A = [100 125 129 123 135 128 136 152 125 127]
A[-10] => 100
A[4] => 135
A[-2] => 125

M =
[[134 129 132 129 134]
 [137 127 131 127 129]
 [133 153 123 141 126]
 [149 127 128 123 120]
 [130 121 129 124 129]
 [111 146 116 114 123]
 [121 146 109 145 123]
 [133 127 134 124 125]
 [129 130 128 125 132]]
Indices start at 0.
(0, 0): 134
(6, 0): 121
(3, 4): 120
(5, 3): 114
(4, 4): 129
(2, 0): 133
(4, 3): 124
(6, 2): 109
(7, 0): 133
(2, 2): 123
(0, 2): 132
(7, 2): 134
(2, 3): 141
(7, 4): 125
(0, 4): 134
(8, 4): 132
(4, 2): 129

W =
[[125 109 110 151 138 109]
 [131 124 140 114 112 137]
 [124 120 119 129 119 127]
 [125 135 139 116 102 126]
 [124 112 135 147 124 110]]
W[0][-6] -> 125
W[-5][-1] -> 109
W[-4][-6] -> 131
W[-3] -> [124, 120, 119, 129, 119, 127]
W[:, -4] -> [110, 140, 119, 139, 135]
W[-1][-1] -> 110
W[4] -> [124, 112, 135, 147, 124, 110]
W[0] -> [125, 109, 110, 151, 138, 109]
W[-5][-5] -> 109
W[:, -1] -> [109, 137, 127, 126, 110]

X =
[[118 138 138 141 117 137]
 [140 132 133 128 132 133]
 [143 134 136 123 132 141]
 [113 113 116 128 137 112]
 [117 139 140 143 111 139]
 [133 126 128 123 125 131]
 [152 141 137 119 129 145]
 [146 117 117 106 146 115]
 [120 138 138 138 116 132]
 [147 136 136 123 131 139]
 [109 106 112 130 139 107]
 [130 126 127 126 129 129]
 [119 116 119 129 133 116]
 [126 122 125 126 127 122]]
X[0][0]: 118
X[-4][4]: 139
X[0][-4]: 138
X[13][-5]: 122
X[:, 4]: [117, 132, 132, 137, 111, 125, 129, 146, 116, 131, 139, 129, 133, 127]
X[-10][-4]: 140
X[:, -1]: [137, 133, 141, 112, 139, 131, 145, 115, 132, 139, 107, 129, 116, 122]
X[-6][-1]: 132
X[10]: [109, 106, 112, 130, 139, 107]
X[-10][-3]: 143
X[-9][-5]: 126
X[4][-6]: 117
X[-14][-1]: 137
X[-9][-3]: 123
X[-13][1]: 132
X[5][-1]: 131
X[3]: [113, 113, 116, 128, 137, 112]
X[11][5]: 129
X[10][1]: 106
X[:, -3]: [141, 128, 123, 128, 143, 123, 119, 106, 138, 123, 130, 126, 129, 126]
X[1][-1]: 133
X[:, -4]: [138, 133, 136, 116, 140, 128, 137, 117, 138, 136, 112, 127, 119, 125]
X[-2][4]: 133
X[-13][0]: 140
X[-4][0]: 109
X[-10]: [117, 139, 140, 143, 111, 139]
X[-6]: [120, 138, 138, 138, 116, 132]
X[-6][-5]: 138
X[0][4]: 117
X[12][3]: 129
X[-7][-3]: 106

grid = 133,140,148,149,130,154,126,101,133
grid[0]: 133
grid[8]: 133
grid[3]: 149
grid[4]: 130

m =
110	126	146	126	114	116	142	136	156	127	121	112	116
113	126	143	127	116	119	139	136	152	124	119	114	117
111	128	142	128	114	117	141	138	152	126	122	111	117
116	124	141	126	117	120	139	131	147	126	122	117	118
m[0][0] = 110
m[3] = [116, 124, 141, 126, 117, 120, 139, 131, 147, 126, 122, 117, 118]
m[1][10] = 119
m[1][5] = 119
m[1] = [113, 126, 143, 127, 116, 119, 139, 136, 152, 124, 119, 114, 117]
m[:, 4] = [114, 116, 114, 117]
m[1][0] = 113
m[0][1] = 126
m[3][9] = 126
m[2][0] = 111
m[2][4] = 114
m[1][8] = 152
m[3][12] = 118
m[:, 10] = [121, 119, 122, 122]
m[0][9] = 127
m[0][11] = 112

a = [[148, 132, 130, 130, 122], [149, 133, 131, 130, 121], [150, 133, 131, 130, 120], [152, 133, 132, 130, 119], [148, 133, 130, 130, 121], [155, 133, 133, 129, 119], [149, 133, 131, 130, 120], [156, 133, 133, 128, 119], [148, 133, 130, 130, 121], [149, 133, 131, 130, 120], [148, 132, 130, 130, 122], [153, 133, 132, 129, 119], [157, 133, 133, 128, 119], [150, 133, 131, 130, 120], [152, 133, 132, 130, 119], [151, 133, 131, 130, 119]]
a[0][0]: 148
a[:, 3]: [130, 130, 130, 130, 130, 129, 130, 128, 130, 130, 130, 129, 128, 130, 130, 130]
a[9][4]: 120
a[:, 4]: [122, 121, 120, 119, 121, 119, 120, 119, 121, 120, 122, 119, 119, 120, 119, 119]
a[5][0]: 155
a[11][3]: 129
a[2][0]: 150
a[10][0]: 148
a[11]: [153, 133, 132, 129, 119]
a[1][0]: 149
a[10]: [148, 132, 130, 130, 122]
a[7][4]: 119
a[6]: [149, 133, 131, 130, 120]
a[4][4]: 121
a[7][0]: 156
a[12][4]: 119
a[:, 0]: [148, 149, 150, 152, 148, 155, 149, 156, 148, 149, 148, 153, 157, 150, 152, 151]
a[4]: [148, 133, 130, 130, 121]
a[:, 1]: [132, 133, 133, 133, 133, 133, 133, 133, 133, 133, 132, 133, 133, 133, 133, 133]
a[8][4]: 121
a[7][1]: 133
a[11][0]: 153
a[:, 2]: [130, 131, 131, 132, 130, 133, 131, 133, 130, 131, 130, 132, 133, 131, 132, 131]
a[13]: [150, 133, 131, 130, 120]
a[11][1]: 133
a[12][2]: 133
a[9][2]: 131
a[5][3]: 129
a[1][4]: 121
a[0][1]: 132
a[10][2]: 130
a[3][2]: 132
a[5][2]: 133
a[14]: [152, 133, 132, 130, 119]

x = [137 114 131 127 103 136]
x[0] -> 137
x[1] -> 114

data = [101 114 111 135 132 108]
data[0]	101
data[1]	114
data[-3]	135

arr =
[[151 118 141 134 146 135]
 [117 138 125 125 114 131]
 [112 143 116 116 109 122]
 [118 130 124 130 121 124]
 [127 130 128 128 126 128]
 [113 144 113 111 110 119]
 [122 134 123 123 121 126]
 [127 123 134 138 129 132]
 [124 132 120 121 124 121]
 [139 123 133 130 135 130]
 [127 130 123 123 127 123]
 [131 123 135 137 131 134]
 [112 146 111 109 109 117]
 [128 129 135 135 124 136]
 [127 129 127 127 127 127]]
arr[0, 0] => 151
arr[6, 4] => 121
arr[0, 4] => 146
arr[:, 3] => [134, 125, 116, 130, 128, 111, 123, 138, 121, 130, 123, 137, 109, 135, 127]
arr[5, 5] => 119
arr[4, 5] => 128
arr[7, 4] => 129
arr[1, 3] => 125
arr[4] => [127, 130, 128, 128, 126, 128]
arr[14, 3] => 127
arr[5, 4] => 110
arr[10, 4] => 127
arr[9, 1] => 123
arr[:, 5] => [135, 131, 122, 124, 128, 119, 126, 132, 121, 130, 123, 134, 117, 136, 127]
arr[1, 2] => 125
arr[9, 0] => 139
arr[5, 0] => 113
arr[14, 5] => 127
arr[:, 4] => [146, 114, 109, 121, 126, 110, 121, 129, 124, 135, 127, 131, 109, 124, 127]
arr[:, 0] => [151, 117, 112, 118, 127, 113, 122, 127, 124, 139, 127, 131, 112, 128, 127]
arr[12, 5] => 117
arr[:, 2] => [141, 125, 116, 124, 128, 113, 123, 134, 120, 133, 123, 135, 111, 135, 127]
arr[8, 0] => 124
arr[11, 1] => 123
arr[10, 1] => 130
arr[2, 3] => 116
arr[3, 1] => 130
arr[5] => [113, 144, 113, 111, 110, 119]
arr[6, 3] => 123
arr[14, 1] => 129
arr[10, 5] => 123
arr[10, 0] => 127
arr[9] => [139, 123, 133, 130, 135, 130]
arr[13, 0] => 128
arr[13, 3] => 135
arr[7] => [127, 123, 134, 138, 129, 132]
